A small network was shown many inputs. Here are its activations along a few directions, one row for each input.
In each table, some parts of the input vary, and every possible input appears once, in random order.
A made-up example of a description, with smaller parts first: one of 2 separate values, together with either a single point or one of 9 places along a line or (one of 5 places around a ring, together with one of 6 places along a line).
Shared parts are said once, and a part with two or three values counts as separate values.

Other details of the inputs shift rows strongly along two fixed directions, in all tables alike. That doesn't count.

A family of inputs:
row 1: 7 -1 8 0 4 13 -34 -10 11 55 -32 8
row 2: -1 2 14 -12 -14 -3 -9 -3 0 10 15 -6
row 3: 2 7 -11 11 15 11 -9 -11 0 16 -26 15
row 4: -10 7 -1 -1 -9 -12 10 0 -2 -27 9 -6
row 5: -10 9 -7 -5 -6 -6 17 4 -2 -23 6 -9
row 6: 5 -2 16 -15 -16 2 -4 9 -6 23 13 -5
row 7: 1 -1 12 -8 -14 2 -2 -1 3 12 13 -14
row 8: -4 -2 -20 23 30 2 -2 -4 0 -19 -21 22
row 9: -8 -1 -10 -6 -4 -6 8 10 -5 -18 9 -10
row 10: -4 -5 6 -11 -15 -8 -18 6 -4 6 8 -10
row 11: -3 7 -12 21 24 3 -1 -10 4 -11 -24 23
row 12: -7 7 -2 -7 -14 -3 8 2 -5 -12 7 -11
row 13: -5 7 -17 21 28 0 6 -12 4 -19 -25 22
row 14: -4 8 7 -13 -18 0 -6 6 -3 9 5 -13
row 15: 4 -4 -8 18 28 3 7 -7 2 -3 -16 30
row 16: 36 -4 10 -2 3 13 -34 -6 7 51 -24 17
row 17: -4 -3 9 -14 -14 -10 -18 9 -2 10 8 -12
row 18: -3 5 2 -10 -5 0 10 1 -3 -6 15 -9
row 19: -9 -6 -7 4 -3 -5 12 10 -1 -28 9 -13
row 20: 4 -2 -7 14 24 13 -1 -14 10 10 -19 16
row 21: -2 -1 -3 -2 0 -4 26 8 -6 -20 14 0
row 22: 6 -8 19 -9 -17 -1 -3 6 -1 22 12 -10
row 23: 3 -1 -8 19 25 15 2 -13 7 3 -17 16
row 24: 8 -9 -6 20 22 11 6 -10 1 6 -18 22
row 25: 12 2 7 -2 7 19 -32 -13 1 58 -20 14
row 26: -14 -1 -14 4 4 -16 19 9 -2 -47 13 -4
row 27: 0 -6 7 -1 -3 -5 19 6 0 -11 13 -6
row 28: -4 -7 -24 24 31 5 8 -5 5 -19 -24 15
row 29: 8 -8 26 -15 -21 3 -13 9 1 36 10 -10
row 30: 3 -1 -9 17 27 12 4 -14 8 2 -18 16
row 31: 9 -6 1 13 18 6 -9 -10 -1 19 -17 28
row 32: -4 4 -2 -6 -6 1 14 -2 -5 -13 16 -7
row 33: -3 -1 2 -12 -14 -1 -12 12 -6 9 8 -14
row 34: -9 -6 -11 6 -1 -7 16 7 -2 -32 9 -13
row 35: -7 4 1 -3 -1 -8 14 0 2 -23 17 -2
row 36: -3 -3 3 -15 -18 -1 -14 8 -8 13 8 -15
row 37: -3 4 7 -5 -8 -6 3 -1 -1 -8 18 -5
row 38: -3 -2 1 -14 -12 -3 -10 10 -6 9 6 -14
row 39: -6 0 -2 3 -2 -1 23 -3 1 -28 15 -9
row 40: -2 -2 2 -14 -17 -2 -14 9 -8 14 8 -15
row 41: -4 2 9 -7 -18 -3 -5 2 3 8 3 -17
row 42: -9 -6 -7 1 -2 -8 12 8 0 -25 8 -15
row 43: -4 0 -7 2 4 -6 34 7 -8 -33 16 0
row 44: 4 1 2 9 10 13 -22 -9 9 32 -30 10
row 45: 4 3 -9 7 21 15 -5 -12 3 18 -17 18
row 46: -4 6 13 -11 -20 -9 -13 2 0 10 7 -11
row 47: -2 -2 4 -1 0 -12 19 6 -3 -21 16 2
row 48: 9 -3 20 -19 -22 2 -15 7 -7 41 11 -8
row 49: -5 5 5 -3 -4 -5 9 1 0 -18 17 -3
row 50: 16 -2 0 -13 -20 -6 -17 10 3 -4 6 -17
row 51: -1 2 -12 19 23 7 3 -11 8 -3 -28 13
row 52: -2 -3 -19 21 27 1 -7 -7 -1 -10 -21 21
row 53: 0 0 18 -15 -26 0 -19 1 3 28 1 -19
row 54: -8 5 -1 0 3 -9 19 -1 1 -31 17 -2
row 55: -2 -6 1 2 0 -5 27 7 1 -22 13 -3
row 56: 3 4 18 -21 -20 7 -17 3 -2 34 12 -12
row 57: -2 6 -9 13 20 2 -9 -11 7 4 -26 21
row 58: 23 5 -14 14 21 12 -4 -14 10 -6 -19 18
row 59: -9 9 -4 -6 -7 -5 13 4 -3 -17 6 -11
row 60: 6 -3 -3 18 25 5 1 -6 0 4 -16 29
row 61: 4 -4 18 -10 -15 -7 -6 6 -4 16 15 -2
row 62: 9 10 -10 0 -10 -9 15 4 5 -43 6 -11
row 63: 8 -4 20 -20 -23 3 -15 6 -8 40 11 -7
row 64: -8 -7 -8 3 -5 -6 11 6 -3 -27 9 -14
Each input here is: one of 4 places along a line, together with either a single point or (one of 3 separate values, together with one of 5 places along a line).
The inputs of row 28 and row 55 match in every part but the place on the line of 4. If row 36 is changed in the same way as row 28 into row 55, which row does it become? -> row 63
The inputs of row 13 and row 54 match in every part but the place on the line of 4. If row 14 is changed in the same way as row 13 into row 54, which row does it become? -> row 56
Change only the choice among 3 separate values in row 63. List by row number the other rows that result. -> row 24, row 31
Start at row 9 and move only the place on the line of 4, one step at a time. The first step leads to row 5. Which rows follow, in order? -> row 45, row 21
Change only the place on the line of 5 in row 15. List by row number the other rows that result. -> row 31, row 47, row 60, row 61
Change only the place on the line of 5 in row 49. List by row number the other rows that result. -> row 2, row 35, row 37, row 54

A family of inputs:
row 65: -7 -6 -9 12 17 -2 18 -3 -3 -23 2 9
row 66: 13 -3 2 5 5 7 -5 -4 2 15 -12 7
row 67: -16 0 -25 18 16 -4 6 3 0 -34 -13 3
row 68: 9 -1 6 -12 -15 2 -45 2 6 37 -18 -10
row 69: 11 -1 -5 5 9 10 1 -3 0 7 -7 6
row 70: -5 5 -9 16 16 2 27 -7 3 -31 -5 11
row 71: -13 11 -21 10 8 -5 7 -5 3 -34 -10 -4
row 72: 2 4 -4 3 9 11 3 -9 2 8 -7 6
row 73: -16 -1 14 -25 -38 -27 27 24 -13 -36 54 -32
row 74: 14 -4 13 -4 -2 4 -23 -1 4 33 -5 4
row 75: 15 -2 11 -8 -5 4 -23 0 2 34 -6 9
row 76: 3 -6 1 -1 4 10 -10 -2 -2 29 -7 4
row 77: 2 7 3 3 8 3 -3 -8 -1 8 -6 15
row 78: -7 -6 31 -34 -46 -14 2 21 -6 11 39 -38
row 79: -4 3 -8 12 14 0 19 -8 4 -24 2 9
The inputs of row 70 and row 78 match in every part but one. If row 71 is changed in the same way as row 70 into row 78, which row does it become? -> row 67
What do these inputs look like to the network? -> one of 3 separate values, together with either a single point or one of 4 places along a line
Which other rows agree with row 75 in the choice among 3 separate values? List them by row number. -> row 66, row 68, row 69, row 74
Change only the choice among 3 separate values in row 75. List by row number the other rows that result. -> row 73, row 77
